These are the activations of a small neural network, seen along a few directions. Each row is one input.
In each table, some parts of the input vary, and every possible input appears once, in random order.
Descriptions start from the smaller parts, as in this example, which fits no table here: one of 6 places along a line, together with either a single point or one of 9 places around a ring or (one of 2 separate values, together with one of 5 places around a ring).
Shared parts are said once, and a part with two or three values counts as separate values.

Other details of the inputs vary at random and push rows far along three fixed directions, the same in every table; ignore that.

Rows:
R1: [  2  55  59  -8 -70   9 -13  23 -30 -66  -5]
R2: [  3  11  -7   4   9  -1  13  11  -2  -3 -29]
R3: [-11   8  11 -24   1   7  11   5  -5 -19   1]
R4: [ -8   3  14 -32  -5  21   2   3   3 -25  -9]
R5: [ 19  13 -12  27  -5 -14  16   3   3  11 -10]
R6: [ -8  58  59  25 -56 -11 -25  -1 -40 -21  54]
R7: [ -8  71  61  29 -52 -16 -23   0 -43 -17  69]
R8: [-15 -30  -7 -36  16   9 -11  -1  -1  -8  -4]
R9: [-20   4  10  -4   8  -5  -9 -16 -11  24  41]
R10: [-15  -3   5 -28   1   8  -4   4  -2 -25  -4]
R11: [ 15  12  -5  24  -5   2  16   9   8  14 -33]
R12: [  7  19 -11  31  13 -12  11   5  -1  15  -5]
R13: [-20   3  11   5  -5 -13 -19 -16  -4   4  42]
R14: [-12 -10   2 -27  10  12  -9   1   2 -22   2]
R15: [ 15  28  -5  29 -10  -8  15  13   6 -10 -33]
R16: [  8   6   0  20  -2  -2  17   8   6  12 -29]
R17: [ 20   8 -10   9  -2   3  23  15   8 -10 -39]
R18: [ 18 -23 -24 -10  18  14  11  11   9   6 -41]
R19: [-10 -13  11 -19   2  12  -2  -2   7 -12   2]
R20: [ 15   0  -5   0   7  13  20  15  11 -12 -38]
R21: [ -5 -24  -3 -39 -15  11 -10  -5   5 -22 -10]
R22: [ -3 -13  -6 -27   4  10  -3  -3   1  -8   1]
R23: [-10 -33  -4 -36  13  13  -5   0   4  -9  -1]
R24: [-10 -10   5 -29  -1   6  -1  -2   0 -19  10]
R25: [-11 -13 -19   5  49 -16   1 -18 -16  49  60]
R26: [ -3 -12  -3   3   7  -5  -3  -9   3  11  22]
R27: [ 22  91  56  52 -72  -9   3  29 -28 -35  -9]
R28: [ 12   6 -13  11   6   1  14  15   6  -6 -40]
R29: [ 26  53  38  40 -55  -3  -4  24 -23 -26 -18]
R30: [ -9 -16  -4 -16   2   0 -13  -4   3 -13   6]
R31: [-15  28  20  -4 -20  -5  -3   0  -4 -29   9]
R32: [-17  -9   7 -13   6  -5 -10 -14  -4   4  46]
R33: [ -5 -10   0 -27  -4  10  -4  -3   2 -12   0]
R34: [-16  -4  14  -2   1   5 -14 -16   1  14  33]
R35: [ 11 -32 -27 -20  20  13   3  15  11 -12 -47]
R36: [ -4  -9   3 -34 -10   4   1   1   1 -28  -1]
R37: [  9  15   6  30 -11   0   6   9  14  -5 -33]
R38: [  7  22   5  24  -4  -5  23  11   2   9 -26]
R39: [ -1 -45 -28 -14  19  -8 -24 -13   3   9  20]
R40: [  9   9   2  17  -6   1  18  11   8   3 -30]
R41: [ 22 -20 -31   0   2  -2   3  11  13 -12 -45]
R42: [  2  19  42 -18 -53  12 -24  13 -28 -53  -1]
R43: [  4   8  -7  33   7 -12   2   0   3  22   0]
R44: [ -8   3  14 -21  -8  17   0   1   5 -17  -7]
R45: [-15   7  -6  19  33 -15 -13 -18 -11  30  67]
R46: [  1  13  -5  35  10 -16   4  -2  -2  29   4]
R47: [-17  -7   3 -22  18   1  -1  -7  -9   3  34]
R48: [ 14  -2  -9  -7   4  12  18  14   5  -3 -49]
R49: [ 10  12   7  14  -5   7  17  11  11  -7 -30]
R50: [ 17  11 -13  44  15 -11  20   6   4  34  -9]
R51: [ -9 -15   7 -22   7  13  -1  -2   6 -11   4]
R52: [  9   5   0   9  -1   2  20  12   6   3 -38]
R53: [ 22 -21 -26  -5  15   8  16  13  12  -3 -39]
R54: [ 18 -10 -23  55  13 -17  -3 -13   9  60  17]
R55: [ -8 -11   8 -22   0  17  -5  -3   6  -9  -2]
R56: [ 10   1  -4  16   1   5   5  10  13  -7 -33]
R57: [-13  -9   4  -5  -4 -13 -11 -18  -2   7  41]
R58: [-13 -13  -3 -27  20  10 -11  -3  -2 -15  16]
R59: [ -8  24  15 -14 -28  -6  -2   3  -3 -39  -5]
R60: [-14 -11  -3 -22  14   3  -5  -1  -4  -5   1]
R61: [-17   0   4  -6  20  -7   2 -11 -12  21  39]
R62: [ 16 -19 -19  -1  17   8  16  13  10   5 -37]
R63: [ -6 -10  -7 -25  -4  -3 -11  -3  -1 -24   4]
R64: [ 24  -3 -30  55  11 -24   0 -14   4  60  20]
R65: [-17 -15   3 -21  10   4 -11 -12  -6  14  24]
R66: [  9  26  15  18 -13   5  21  12   9 -13 -30]
R67: [-19  -1  13  -1  -3  -1 -13 -17  -4  19  36]
R68: [ 29 -40 -40 -23  10  14   8  10  14  -6 -52]
R69: [-13 -13   1 -45  13  12   8   5  -6 -20  -8]
R70: [ 20   3 -24  63  13 -32   5 -13   2  59  32]
R71: [ 13  16  -8  37 -15 -20   2   1   6   6 -13]
R72: [ 18  -4 -19  42  -5 -17  -1 -11   8  39   4]
R73: [  7  16  -5  37  -3 -16   1  -1   4  14   2]
R74: [-14   8  22 -28 -22  15   1   3   1 -26 -16]
R75: [ 15  13  -1  42 -21 -17  10   0  10  13 -13]
R76: [-19   1  15   2  -4 -10 -11 -18  -4  10  49]
R77: [ 9 12 -3 17 13  1 16  5  3  9 -3]
R78: [ -5 -41 -12 -46   8  18 -13  -5   6 -13  -4]
R79: [ -2  -9  -2 -17  -7  -3   0  -4   2 -12   6]
R80: [ 12   4  -9   8  -7   0   7  13  10 -18 -38]
R81: [ -9 -32 -12 -58  24  21  -2   2  -4 -13 -10]
R82: [ 1  7 -1 20  9 -3 -1  0  5  7  3]
R83: [-18   4  14 -12 -10   2  -8  -1   0 -18   0]
R84: [-13 -11   2 -17   3   2 -14 -15  -3   7  34]
R85: [-17   3  13   4  -9  -6 -15 -20  -3  16  43]
R86: [-25   3   4  -8  20 -10 -10 -15 -15  14  46]
R87: [-10 -23  -6 -43  18  17  -4  -2  -4  -7   7]
R88: [ 26   0 -18  17 -12  -2  13   6  12   6 -39]
R89: [ -9   5  15 -24  -8  17   1   2   3 -20  -6]
R90: [-11 -17   6 -22   5  15 -11  -9   5  -2  12]
R91: [ -7 -32 -30 -28  47   2  -5  -4  -9  12  13]
R92: [ 16 -13 -24  44  25 -11   1  -9   5  61  13]
R93: [-17  -3   3  -1  -8 -17 -22 -18  -5   1  44]
R94: [-16  -6   7  -4   5  -2 -10 -14  -5  23  26]
R95: [ 28 -21 -33  44   3 -14   0  -7  14  45 -14]
R96: [ 10  -7 -13   1  11   5  10   6   3  14 -27]
Description of these inputs: one of 6 places along a line, together with either a single point or (one of 3 separate values, together with one of 5 places along a line).
Q: The inputs of R38 and R52 match in every part but the place on the line of 6. If R35 is changed in the same way as R38 into R52, which row does it become?
A: R43
Q: The inputs of R60 and R86 match in every part but the place on the line of 6. If R62 is changed in the same way as R60 into R86, which row does it become?
A: R50
Q: The inputs of R54 and R84 match in every part but the place on the line of 6. If R19 is changed in the same way as R54 into R84, which row does it become?
A: R66
Q: A walk changes only the place on the line of 5. It starts at R69 and steps to R47. List the rest of the walk in order.
A: R20, R53, R36
Q: Which other rows does R55 become when the place on the line of 6 takes its other values? List them by row number.
A: R4, R34, R44, R89, R90
Q: A walk changes only the place on the line of 6. It starts at R27 and steps to R7. List the rest of the walk in order.
A: R1, R29, R6, R42

Rows:
R97: [-21 -12  27 -45 -18  32  -4  -1  13 -27 -23]
R98: [-14 -52 -17 -70   9  21  -4  -6  13 -29 -16]
R99: [-16  10   6 -13  33  -1   1  -6 -25  12  46]
R100: [-41   8  24 -50 -40  -2 -11 -15  13 -65   6]
R101: [ -1  15  13  30 -18 -39 -47 -19 -34  14  96]
R102: [ 26 -27 -56  13  64  -6  11  17  -3  22 -15]
R103: [ 17 -16  -3   1 -15  -6 -34  -5 -28   7  56]
R104: [ 22  52  -4  75 -15 -27  28  13  12   8 -42]
R105: [ 20 -66 -58   0  37  -1   4  -9  30  45 -30]
R106: [ 26  23   0  64 -32  -5  30   9  37  26 -74]
R107: [-17  51  65 -48 -45  38  23  32 -10 -78 -63]
R108: [-27  60  50   5 -32  -3  14  -2 -15 -19  26]
R109: [-19 -24 -12 -16  34  -7 -11 -27 -10  44  59]
R110: [ 45  26  -9  59  -4  10  45  30  17  23 -92]
R111: [  1   5  24  30 -18 -10 -43 -18 -34  32  87]
R112: [ -5 -69 -36 -97  43  27  -8  18   4 -58 -37]
R113: [ 20 -37 -56  29  42 -17   1  -6  19  35   1]
R114: [-17  53  43  32 -25  -3   7  -3   0   8  15]
Q: Describe the family of inputs behind these rows.
A: one of 3 separate values, together with either a single point or one of 5 places along a line
Q: The inputs of R112 and R108 match in every part but the choice among 3 separate values. If R100 is changed in the same way as R112 into R108, which row does it become?
A: R105

Rows:
R115: [ -7 -44 -10 -53  28  33  -6   9  11 -27 -20]
R116: [-33  10  24 -31   9  13 -11   0  -3 -33  15]
R117: [ 13  67   5  72 -31 -36  18   8   8 -10 -29]
R118: [-55  84  39  60  -9 -41  45 -43  16  68  59]
R119: [  35 -113  -81  -33   88   13  -30  -12  -18   76   37]
R120: [  89  -50  -72   27   33   22   39   41   21   29 -121]
R121: [ 11 -26 -32 -33  40   9   4  20 -10 -14 -15]
R122: [-29 -21   7 -21  -2 -20 -36 -40 -10  12  99]
R123: [ 60  -1 -45  55  28  -7  37  33   7  32 -65]
R124: [ 45  47 -17 116   8 -37  26  10 -11  76  -4]
R125: [ -1  62  40  58 -37  -4  14  12   4  -2 -30]
R126: [ -9 -21  15 -57 -49  13 -24  -2   1 -50 -11]
R127: [ -10   -9   51  -99  -69   70    1   35   15 -117 -116]
R128: [-36 -15  25 -14  17   3 -31 -33 -12  29  97]
R129: [-36  77  67  11 -84 -22  -8  -5 -11 -57  18]
R130: [-36 -48 -16 -57  28 -10 -37 -33  -7 -11  87]
Q: Describe the family of inputs behind these rows.
A: either a single point or (one of 3 separate values, together with one of 5 places along a line)
Q: Which other rows does R125 become when the choice among 3 separate values takes its other values? List them by row number.
A: R124, R129
